These are the activations of a small neural network, seen along a few directions. Each row is one input.
Each table varies a few parts of the input and shows all the possible inputs, shuffled.
Descriptions start from the smaller parts, as in this example, which fits no table here: one of 5 places around a ring, together with either a single point or one of 9 places along a line or (one of 2 separate values, together with one of 6 places along a line).
Shared parts are said once, and a part with two or three values counts as separate values.
In the rows, 128 means zero.

Other details of the inputs shift rows strongly along two fixed directions, in all tables alike. That doesn't count.

Table:
x1: [130 151 167 136 111 102 139 112 127  99 118 100 135]
x2: [104 120 122 147 168 150 137 207 115 142 138 206 169]
x3: [152 143 142  86 153  94 148 111 108 112 116  93 142]
x4: [112 124 105 132 179 147 102 178 128 155 166 221 155]
x5: [124  77  59 134 116 185 125 153 145 170 152 121 108]
x6: [124 101 104 130  92 144 147 101 135 140 107  63  97]
x7: [135 111  78 136 140 170  87 171 144 158 174 197 132]
x8: [153 125 116 135  61 141 131 101 142 123 120  85  98]
x9: [117 127 146 104 121  98 135  38 129 122  82  64  82]
x10: [161 118  86  99 158 153 131 195 120 148 161 175 158]
x11: [155 105  64 140  89 176  88 146 153 156 175 134 111]
x12: [148  90  68 151  78 195 131 172 148 148 162 121 115]
x13: [100 110 102 137 191 154 112 188 129 152 164 203 161]
x14: [138 153 155 125 118 102 111  93 127 113 122 126 116]
x15: [ 82 148 172 137 220 104 138 188  97 118 120 222 190]
x16: [157 130 103 140  76 149 106 130 141 131 142 129 116]
x17: [142 114  94 119  97 138 100  77 150 140 135  82  89]
x18: [101 186 247 132 164  48 162 112  96  68  73 131 161]
x19: [135 108 116 132  76 147 158 109 134 131 103  79  96]
x20: [ 71 197 247 119 245  23 130 110  86  84 101 181 191]
x21: [125 127 162 123  89 106 171  69 126 106  83  37  95]
x22: [149 153 159 124  73  91 124  54 136 100 102  47  98]
Description of these inputs: one of 2 separate values, together with either a single point or one of 10 places around a ring.
Question: The inputs of x7 and x17 match in every part but the choice among 2 separate values. If x10 is changed in the same way as x7 into x17, which row does it become?
Answer: x3
Question: Change only the choice among 2 separate values in x21. List by row number the other rows that result.
Answer: x19

Table:
x23: [ 89 147 176 152 175 110 145 180 106 115 120 192 176]
x24: [123 116 124 122  84 116 122  34 140 134  97  35  66]
x25: [121  97  81 141 127 172 117 156 145 155 156 155 125]
x26: [135 108  85 141 116 173 110 157 148 148 162 162 122]
x27: [143 121  88 148 101 166  92 155 151 147 166 169 123]
x28: [138 120  82 143 118 159  70 142 151 152 173 169 120]
x29: [118 106 100 147 112 161 125 148 140 151 142 139 120]
x30: [144 125 105 147  93 154 109 147 140 135 147 153 123]
x31: [126 116 128 124  76 117 135  42 139 131  96  36  71]
x32: [132 165 157 113 187  94 114 164 107 118 144 196 180]
x33: [117  95  77 138 137 170 105 149 145 158 158 155 121]
x34: [123  99  83 122 139 156 120 137 137 154 148 135 120]
x35: [112 155 182 123 186  94 149 164 103 103 117 177 172]
x36: [135 111 108 117 103 137 146 111 128 141 111  81 105]
x37: [140 103  87 143 108 179 129 174 137 143 148 156 126]
x38: [129 108 114 126  95 139 151 116 130 138 109  83 103]
x39: [152 141 148 125  57 109 134  53 132 107  87  50  81]
x40: [124 100  99 143 110 169 144 161 133 140 127 136 123]
x41: [134  92  70 115 143 169 129 165 135 161 152 144 131]
x42: [128 114 127 120  75 124 142  45 144 125  92  39  70]
x43: [159 112  97 150  87 175 134 194 142 127 168 136 144]
x44: [ 97 146 169 115 214  90 134 147 105 117 120 172 171]
x45: [118 169 196  95 195  59 143 104  99  96 100 132 158]
x46: [137 105  88 144 110 175 121 166 141 144 154 159 124]
x47: [143 135 118 131  90 125  97  83 146 130 134 107  98]
x48: [113 174 211  93 172  38 136  40 106  87  84  85 126]
x49: [154 114  85 134 102 165 118 172 136 145 156 158 131]
x50: [149 133 109 113 104 120  96  80 139 135 137 101 100]
x51: [ 93 158 189 120 181  69 135 101 103 109 100 130 148]
x52: [153 133 145 138  42 119 164  83 133 104  96  18  96]
x53: [101 160 192 110 185  66 148 111  99 107  93 126 155]
x54: [103 160 179 132 190  91 120 141 115 107 133 187 166]
x55: [129 112  92 130 134 152  95 127 145 147 158 146 115]
x56: [146 104  71 114 143 163 105 152 139 158 166 152 127]
x57: [118 158 177 112 196  90 144 158 101 105 120 175 176]
x58: [ 98 145 179 127 188  98 160 168 102 107 108 171 173]
x59: [128 114 135 129  63 125 158  63 131 122  77  33  74]
x60: [120 153 175 156 153 117 155 203 112  95 135 169 192]
x61: [135  93  75 123 131 174 139 174 133 155 146 144 132]
x62: [130 193 226  98 148  32 148  58  95  74  70  89 139]
x63: [135 112 116 105  91 115 132  39 135 138  93  25  69]
x64: [ 93 150 183 142 178 102 150 161 108 105 111 179 171]
x65: [164 135 115 153  66 156 120 175 141 115 161 132 144]
x66: [152 124  88 119 125 144  91 132 138 148 158 145 124]
Question: The inputs of x44 and x56 match in every part but one. If x42 is changed in the same way as x44 into x56, which row does it become?
Answer: x26
Question: The inputs of x51 and x50 match in every part but one. If x29 is changed in the same way as x51 into x50, which row does it become?
Answer: x27
Question: What do these inputs look like to the network?
Answer: one of 4 places along a line, together with either a single point or one of 10 places around a ring
Question: Change only the place on the line of 4 in x54. List by row number the other rows that result.
Answer: x25, x31, x47
